These are the activations of a small neural network, seen along a few directions. Each row is one input.
In each table, some parts of the input vary, and every possible input appears once, in random order.
Descriptions start from the smaller parts, as in this example, which fits no table here: one of 8 places around a ring, together with either a single point or one of 9 places along a line or (one of 3 separate values, together with one of 6 places along a line).
Shared parts are said once, and a part with two or three values counts as separate values.

Other details of the inputs vary at random and push rows far along three fixed directions, the same in every table; ignore that.

A family of inputs:
r1: [47 -64 -7 -73 -19 -5 27 -72 -56 -59 -35 -1 24 -39 66]
r2: [-13 -66 2 -16 -59 -16 6 38 27 -14 36 -10 37 14 58]
r3: [9 -62 -17 -60 3 -33 -70 -35 -10 3 -17 -14 -5 -63 30]
r4: [13 -98 15 -97 -15 -58 -48 -24 -26 -50 -20 -28 29 -83 35]
r5: [6 12 -21 13 27 -13 -33 -8 17 33 23 -11 -43 -18 5]
r6: [15 -42 36 23 0 1 62 74 51 -18 39 -41 -19 36 44]
r7: [-53 50 -17 29 -25 -17 -76 -13 8 50 -41 41 50 14 -87]
r8: [-57 6 -24 12 -56 20 6 94 43 -21 6 33 39 50 34]
r9: [23 8 -6 42 32 29 40 52 38 30 54 -33 -68 30 42]
r10: [10 34 9 58 10 69 102 38 -2 5 58 -12 -43 70 10]
r11: [-4 -24 -14 -4 56 25 -45 -40 -54 7 54 -35 -101 -76 -19]
r12: [-6 68 -12 35 58 49 -4 -37 -55 31 36 1 -75 -18 -65]
r13: [18 -60 13 -41 -83 -27 42 9 32 -30 -47 29 107 53 83]
r14: [13 28 -10 19 41 59 36 -35 -65 -6 37 -16 -69 -16 -25]
r15: [-54 75 -14 43 -2 -9 -82 -13 9 71 -23 47 28 14 -105]
r16: [0 -1 29 4 -51 -30 51 42 43 -16 -27 15 80 65 12]
r17: [-26 111 -31 62 42 -5 -76 -31 15 84 -42 35 -16 10 -106]
r18: [14 -8 25 -2 -31 -12 57 26 16 -31 -21 -1 52 39 13]
r19: [-5 42 1 -16 22 -39 -49 -51 -33 2 -40 12 17 -39 -70]
r20: [-5 -2 0 44 15 42 37 65 17 22 83 -37 -65 26 22]
r21: [-3 4 1 65 6 8 12 66 82 51 25 -13 -31 63 21]
r22: [29 17 14 -4 32 20 46 -18 -35 -33 0 -18 -22 -15 -14]
r23: [23 -60 18 -86 -21 -32 -3 -63 -54 -69 -52 2 59 -63 17]
r24: [23 14 -7 1 60 76 39 -57 -87 -20 40 -22 -86 -46 -18]
r25: [41 -22 19 -58 25 1 37 -55 -70 -60 -3 -15 -13 -54 16]
r26: [37 44 2 58 27 58 102 28 17 11 30 -14 -45 74 29]
r27: [-29 11 -11 -14 -29 -21 -52 -40 -27 12 -30 28 48 -11 -43]
r28: [7 15 17 36 21 -7 34 58 41 8 50 -32 -33 21 4]
r29: [-16 17 15 -18 -13 -41 -42 -22 2 2 -56 26 64 -15 -48]
r30: [-12 -27 35 26 -37 -38 13 68 81 1 6 -13 31 48 19]
r31: [-6 -70 14 2 -41 10 23 31 23 -17 43 -22 -6 18 57]
r32: [-56 49 -10 28 -21 -14 -78 -14 11 55 -38 46 52 11 -84]
r33: [24 -57 -4 -28 6 -11 -16 -36 -3 -14 7 -20 -38 -38 53]
r34: [20 -24 -12 -48 -3 -8 -23 -74 -38 -18 -50 17 27 -42 10]
r35: [23 36 2 39 16 38 55 12 19 19 7 9 -15 51 12]
r36: [50 -27 -10 -55 22 12 30 -83 -71 -41 -9 -6 -27 -48 43]
r37: [29 -53 18 -15 -60 13 84 26 35 -33 -25 13 72 65 93]
r38: [-72 28 -16 -26 -57 -74 -91 59 55 -13 -73 57 104 1 -32]
r39: [-3 -19 -18 -17 57 30 -47 -28 -56 12 54 -40 -97 -77 -19]
r40: [-24 44 6 40 26 -36 -47 52 47 50 17 -13 -19 2 -54]
r41: [-43 35 -46 -11 -15 -19 -68 25 29 2 -46 49 26 -6 4]
r42: [10 41 15 7 31 2 11 -13 -15 -1 -8 5 -7 -6 -43]
Description of these inputs: one of 3 separate values, together with either a single point or one of 5 places along a line or one of 8 places around a ring.
Q: Changing only the choice among 3 separate values turns r29 into r37. The same change can be made to r4. Which row results?
A: r3
Q: Changing only the choice among 3 separate values turns r16 into r36. The same change can be made to r28. Which row results?
A: r5
Q: Change only the place on the ring of 8 in r24. List by row number the other rows that result.
A: r7, r10, r12, r14, r15, r27, r32

A family of inputs:
r43: [35 4 27 16 -42 17 115 24 19 -22 -4 7 54 86 47]
r44: [10 7 -24 -8 28 26 -3 -29 -36 -12 19 -15 -68 -33 20]
r45: [0 -43 12 -35 -33 -43 -6 11 19 -45 -28 13 45 -10 32]
r46: [2 -49 4 -21 -15 -7 -17 -25 -13 -17 -23 -9 17 -24 8]
r47: [8 -29 13 -37 -9 -23 1 5 4 -32 -18 1 28 -28 29]
r48: [-17 61 6 52 32 4 7 49 51 24 13 0 -29 34 -34]
r49: [15 -9 -17 -13 17 27 16 -13 -20 -9 18 -4 -35 -25 41]
r50: [2 -29 9 7 -39 24 62 57 16 -21 37 -18 20 44 37]
r51: [-16 23 -6 -2 0 -35 -48 17 23 12 -30 4 26 -11 -43]
r52: [-38 13 -7 -3 -14 -20 -50 12 0 32 -6 16 28 -3 -46]
r53: [3 -3 -2 0 25 27 14 -18 -44 -24 47 -11 -60 -32 -2]
r54: [17 -50 17 -34 -47 -37 15 -5 17 -12 -9 2 61 4 49]
r55: [-4 37 12 58 -11 -9 27 43 52 39 22 -10 -6 66 -7]
r56: [-2 -35 -16 -34 -22 -7 -11 -15 2 -22 -9 13 17 -11 49]
r57: [-5 33 -14 8 10 -38 -58 -25 4 45 -10 0 6 -16 -59]
r58: [-5 11 -7 -3 32 24 -6 -32 -57 -15 40 -23 -69 -46 -18]
r59: [4 -26 -4 16 -40 14 52 52 45 -17 15 11 14 58 72]
r60: [22 40 -26 -11 37 43 24 -59 -66 -17 -11 15 -36 -24 -5]
r61: [-9 23 6 10 -13 7 -7 -30 -4 9 -57 32 47 21 -43]
r62: [-15 -40 4 -33 -30 -9 -4 -9 -12 -30 11 5 26 -15 22]
r63: [30 -3 3 -10 37 3 20 -44 -28 -10 34 -22 -50 -29 12]
r64: [-26 40 9 51 -6 23 11 65 36 38 33 5 4 56 -25]
r65: [15 7 -31 -9 29 28 -5 -19 -29 -2 17 -14 -49 -29 9]
r66: [-27 40 -4 7 15 -38 -64 -4 11 14 -26 5 -7 -25 -53]
r67: [-2 90 8 52 26 22 43 29 18 13 -20 19 1 52 -49]
r68: [-35 11 0 2 -23 -17 -44 6 8 23 -1 21 32 -9 -30]
r69: [-16 32 1 -9 21 -32 -67 0 9 18 -29 14 13 -28 -47]
r70: [9 -34 8 -45 -6 -26 2 12 -4 -28 -22 -5 26 -19 22]
r71: [0 -36 -22 -27 -24 -10 -10 -9 -10 -20 -11 4 20 -13 46]
r72: [-8 23 -7 -5 11 -44 -57 -24 0 49 -17 8 13 -15 -50]
r73: [20 -33 26 20 -6 42 62 46 29 -6 14 -17 0 50 42]
r74: [33 7 5 -9 40 6 5 -32 -31 8 27 -19 -40 -26 -1]
r75: [-2 -70 17 -29 -44 -11 5 -4 24 -28 -26 4 50 10 41]
r76: [4 -66 12 -40 -26 -10 -9 -9 -4 -12 -33 -2 39 -9 23]
r77: [5 -32 5 -30 -10 -29 1 6 -3 -39 -18 -9 26 -22 24]
r78: [22 5 -18 -13 39 38 5 -17 -35 -4 24 -9 -56 -27 26]
r79: [18 -5 -24 -22 35 29 9 -17 -40 -3 18 -12 -53 -30 24]
r80: [33 3 -3 -1 44 5 17 -43 -46 -5 34 -32 -58 -38 2]
r81: [36 3 8 46 50 79 82 26 -5 -3 52 -48 -87 24 10]
r82: [-24 3 3 9 -3 -14 -60 -15 18 38 -35 17 21 -15 -41]
r83: [-21 25 12 68 -5 20 13 48 56 37 3 -6 -14 63 -23]
r84: [-17 22 13 70 -1 20 12 46 59 35 6 8 -14 61 -23]
r85: [-28 46 -4 6 -24 -3 -19 -21 -20 8 -33 42 54 14 -57]
r86: [-16 -49 -1 -32 -44 -21 -11 -3 -20 -29 -1 0 46 -15 21]
r87: [-12 33 -7 17 10 -45 -62 -32 9 39 -8 18 -4 -15 -52]
Q: Changing only one part turns r65 into r50. The same change can be made to r56. Which row results?
A: r62
Q: What is each input in this table made of?
A: one of 5 separate values, together with either a single point or one of 8 places around a ring
Q: List by row number the other rows that have the choice among 5 separate values in common with r76.
A: r46, r61, r73, r75, r81, r82, r83, r84
Q: Change only the choice among 5 separate values in r60. List by row number the other rows that result.
A: r43, r61, r67, r85
Q: Change only the place on the ring of 8 in r48. List by row number the other rows that result.
A: r45, r47, r51, r66, r69, r70, r77
